Here are a small network's activations along a few directions, averaged over the inputs that share one value of a field.
Related values have similar rows: they may be neighbours, one step apart, or belong to one group.
Strong random noise was added to every row along 4 fixed directions; ignore it. To show where, here is one row again and again, with new noise each time:
[ 213 -668  185   13  144 -581  544  134 -343 -196 -102  305  387  240
 -134  176]
[  69 -415   90 -388  -65 -220  399   90 -641  -43 -166   71 -354  325
 -159  220]
[  66 -331 -274  326  354 -392 -383  201 -190  229  300 -308  453 -487
 -265 -124]
[ 197 -341  226 -225  -33 -276  242  -33 -237 -267  -56  199  -57  333
  -10  283]
[ 284 -351 -385  120   16 -682  -13  -45 -275 -137   52  -44 -186   34
   77  225]
[  74  -56  530 -391  -20  225 -125  -65  -25 -226   86   85   -3  249
  -78  226]


Field C:
c12: [ 251  -95 -326  371  -62 -689  592 -133  112 -551 -455  427  -65  610
  446  -12]
c1: [ 300  -95 -140 -325 -314 -270  644 -261  -49 -398 -325  175 -439  678
  321  762]
c2: [ 107 -293 -184  540  152 -470   58  103   23  408  171   87  612 -549
 -210    4]
c3: [ -96  333  637 -176   71  799  255 -127  433 -154 -215  536  191  229
 -153  -96]
c11: [  68  209  787  189  -64  102  379  -84  870 -468  -66  765  757  232
  267 -245]
c19: [ 194 -162  173  652  279 -595   24   89  541 -561   88  162  883  167
  388  -66]
c14: [-200 -338 -418  460  232 -417  336  176 -474  198 -102 -107  241    8
   33 -453]
c18: [ 350  -39  -73  339   96 -367 -317 -243  669 -568  319  113  374  154
  405  508]
c15: [  52  281  418  363  -38  139  107 -154  733 -330   98  366  609   30
  148 -421]
c20: [-160  424  323  238   31  443 -424 -119  401 -259  197  -96  452  178
  142 -192]
c10: [ -51 -169 -296  -86  153 -122 -335   48 -295  484  110 -251 -145 -626
 -206   47]
c6: [-291  337  552 -726 -247  778 -252   75    7 -232  150 -387 -165  249
   71   15]
c5: [ 179 -426  151 -192  -53 -416  687  -99 -329 -121 -233  359 -102  303
  -13  472]
c7: [-277   83  398 -695 -106  737  335  333 -680  140  -87 -219 -323  345
 -196 -152]
c8: [  84 -322  -48   -2 -324  -86  660  -70   64  -18 -354  676   53  234
   -6  -58]
c13: [  79  405 -416  -21 -304  -86 -291 -218  335  216 -125    1 -829 -327
  300  195]
c16: [-123   59 -506   72 -113   -6  -47 -177  108  387  -51   -4 -365 -456
  -26 -189]
c17: [ 308   34  473 -426 -267 -235  415 -313  -21 -729 -363  277 -489  898
  331  648]
c9: [ -18  390  150  136  -15  346  169   -3  305 -264 -199  243 -146  414
  168 -123]
c4: [-133  -47  433 -425 -246  462  268   15  165  277 -100  242   70  -35
 -199   94]
C is arranged as a ring.
Going along C from c10 by way of its neighbour c2, in what order are c12, c3, c14, c5, c13, c16 met?
> c13, c16, c3, c12, c14, c5
Which values are neighbours of c6? Give them in the order they are listed.
> c7, c17
Which values are neighbours of c15? Give them in the order they are listed.
> c11, c9
Fewest steps between c19 and c1?
> 5
